These are the activations of a small neural network, seen along a few directions. Each row is one input.
In each table, some parts of the input vary, and every possible input appears once, in random order.
Descriptions start from the smaller parts, as in this example, which fits no table here: one of 2 separate values, together with either a single point or one of 9 places along a line or (one of 4 places along a line, together with one of 5 places around a ring).
Shared parts are said once, and a part with two or three values counts as separate values.

Table:
x1: -1.97,1.72,-0.27,1.83,-0.72,0.44,3.09,-2.50,-1.22,-1.14,0.27
x2: 3.68,-1.42,1.01,0.56,2.04,-0.03,0.23,-1.88,-0.57,-0.36,-0.61
x3: -1.54,2.01,-0.20,1.72,-0.88,0.32,3.17,-1.98,-0.99,-1.44,0.70
x4: 3.61,-1.30,1.29,0.38,2.10,0.11,0.10,-2.27,-0.36,-0.41,-0.65
x5: -2.04,1.84,0.02,1.68,-0.67,0.58,2.97,-2.88,-0.99,-1.17,0.23
x6: -0.23,-0.47,0.12,2.41,1.41,0.58,-2.89,1.14,-1.02,-0.37,2.95
x7: -4.74,1.60,-2.12,-5.88,-4.93,-1.07,2.44,2.95,3.02,2.00,-4.24
x8: 3.67,-1.42,1.20,0.47,2.30,0.10,0.39,-1.60,-0.56,-0.60,-0.33
x9: -2.03,1.74,-0.10,1.76,-0.52,0.58,3.25,-2.25,-1.22,-1.37,0.58
x10: 4.10,-1.11,1.07,0.47,1.89,-0.16,0.36,-1.35,-0.31,-0.69,-0.18
x11: -3.11,-0.54,-1.58,-5.30,-3.19,-1.11,-3.67,6.32,3.06,3.17,-1.91
x12: 0.23,-0.20,0.00,2.38,1.01,0.31,-2.90,1.35,-0.79,-0.45,3.04
x13: -0.17,-0.49,-0.06,2.49,1.18,0.46,-3.00,0.86,-1.02,-0.11,2.62
x14: 0.79,-1.59,-0.61,-7.31,-2.25,-1.69,-0.37,3.59,3.76,3.09,-5.07
x15: -0.24,-0.37,0.23,2.32,1.24,0.59,-3.15,0.49,-0.80,-0.15,2.59
The inputs of x4 and x15 match in every part but one. If x8 is changed in the same way as x4 into x15, which row does it become?
> x6
What is each input in this table made of?
> one of 3 separate values, together with either a single point or one of 4 places along a line
Change only the place on the line of 4 in x9. List by row number the other rows that result.
> x1, x3, x5
Change only the choice among 3 separate values in x14. List by row number the other rows that result.
> x7, x11
